[133  76 116 106 111 112 113 177 156 125 126 133 110 102  71 132  57  90
 128  97 153  97  71 125 112 146 131 157 136 124 124  71 119 127 214  91
  99 127 125 125  84  90] = mas
[138 102 117  73 114 156 209 134 127  94 177  64 127 118 131 131 122  91
 106 102  87  98  80  98 196 104 137 129 135 139 118 104 163 115 137 115
  94 102 106 106 182 170] = suk
[129 119 135 179 116 100  98 137 152 204 118 111 162 135 173 107 123 168
 127 102 146 177 135 107 102 145 146  97 189 170 137 116 146 110  92  82
 104 117 132 143 146 136] = Let
which: [133  76 116 106 111 112 113 177 156 125 126 133 110 102  71 132  57  90
 128  97 153  97  71 125 112 146 131 157 136 124 124  71 119 127 214  91
  99 127 125 125  84  90] | mas
has: [106 111 112] | yes
which: [138 102 117  73 114 156 209 134 127  94 177  64 127 118 131 131 122  91
 106 102  87  98  80  98 196 104 137 129 135 139 118 104 163 115 137 115
  94 102 106 106 182 170] | suk
has: [110 101] | no
which: [129 119 135 179 116 100  98 137 152 204 118 111 162 135 173 107 123 168
 127 102 146 177 135 107 102 145 146  97 189 170 137 116 146 110  92  82
 104 117 132 143 146 136] | Let

[109 108 129 172 128 104 175 124 155 142  99 125 157 133 134 147 130 130
 111 111  93 112 138  97 120 131 142 138 155 145 103 121 183 138 134 135
  74 107  88  71 136 167 135 137 119 105  97 116] : letol
[109 108 129 172 128 104 175 124 155 142  99 125 157 133 134 147 130 130
 111 111  93 112 138  97 120 131 142 138 155 145 103 121 183 138 134 135
 140 107  88  71 136 167 135 137 119 105  97 116] : tob
[ 96 121 133 140 136  91 185 136 165 142 130 140 118 146 128  84 142 137
 137  91 105 120 138 177  94 174 140 113  89 119 102 131 136 118 159 172
 192 162 122 106 133 188 131 151 146  73 178  99] : Mivon
[ 96 121 133 140 136  91 185 136 165 142 130 140 118 146 128  84 142 137
 137  91 105 120 138 177  94 174 139 141 153 142 103 122 175 136 128 135
 142 108  91  77 133 158 130 131 115 106  97 117] : zor
[109 108 129 172 128 104 175 124 128 142  99 125 157 133 134 147 130 130
 111 111  93 112 138  97 120 131 142 138 155 145 103 112 183 138 134 135
 138 107  88  71 136 167 135 137 119 112  97 116] : kodo
which: [109 108 129 172 128 104 175 124 128 142  99 125 157 133 134 147 130 130
 111 111  93 112 138  97 120 131 142 138 155 145 103 112 183 138 134 135
 138 107  88  71 136 167 135 137 119 112  97 116] | kodo
which: [109 108 129 172 128 104 175 124 155 142  99 125 157 133 134 147 130 130
 111 111  93 112 138  97 120 131 142 138 155 145 103 121 183 138 134 135
  74 107  88  71 136 167 135 137 119 105  97 116] | letol

[109 121 126 212 133]  soruf
[142 134 118 174 123]  Tege
[109 121 126  85  81]  sil
[ 56 147 147  56 147]  Meru
which: [142 134 118 174 123] | Tege
which: [ 56 147 147  56 147] | Meru
which: [109 121 126 212 133] | soruf
has: [134 118 174] | yes
has: [109 121 126 212 133] | yes
has: [148  56 147] | no
has: [109 121 127] | no

[143 116 104  88 181 128]  muma
[ 96  98 184 168 109 127]  Nilim
[166 135 101 112 130 171]  zin
[102 113 195 168 112 109]  vog
[133 118  90 191 104 191]  buf
[132 130 144 141 116 130]  zun
has: [168 195 113] | no
has: [102 112 195 168 112] | no
has: [184  98] | no
again buf:  | [191]

[116 109 119 137 140 140 112  67 135 106] -> gakiz
[114 179 128 179 136 122 153 152 125 179] -> mula
[160 182 150  93 196  57 175 215 110 183] -> rem
[161 135 124 161  72 102  41  56  97  77] -> daza
has: [179 129 179] | no
again mula:  | [179]
again gakiz:  | [140]
has: [175  57 196  93 150] | no
again daza:  | [161]
which: [161 135 124 161  72 102  41  56  97  77] | daza

[132 101 134 143] : duzi
[129 105 145  70] : zod
[132 101 134 101] : fepi
[129 105 136 153] : ridop
has: [131 101] | no
again fepi:  | [101]

[138 119 157 132 109 115  95 120 129 176 115 116 111 135 150  96 153 155] : zol
[138 122  95 171 119 128 117 127  95 183 144 152 113 128 107 131 130 144] : kato
[138 119 177 115 126 128 104 113 129 144 115 116 113 135 157  91 144 154] : mizef
[138 119 203 109 143 170 117 120 129 140 115 116 138 151 150 115 130 144] : kog
has: [120 117] | no
which: [138 119 157 132 109 115  95 120 129 176 115 116 111 135 150  96 153 155] | zol

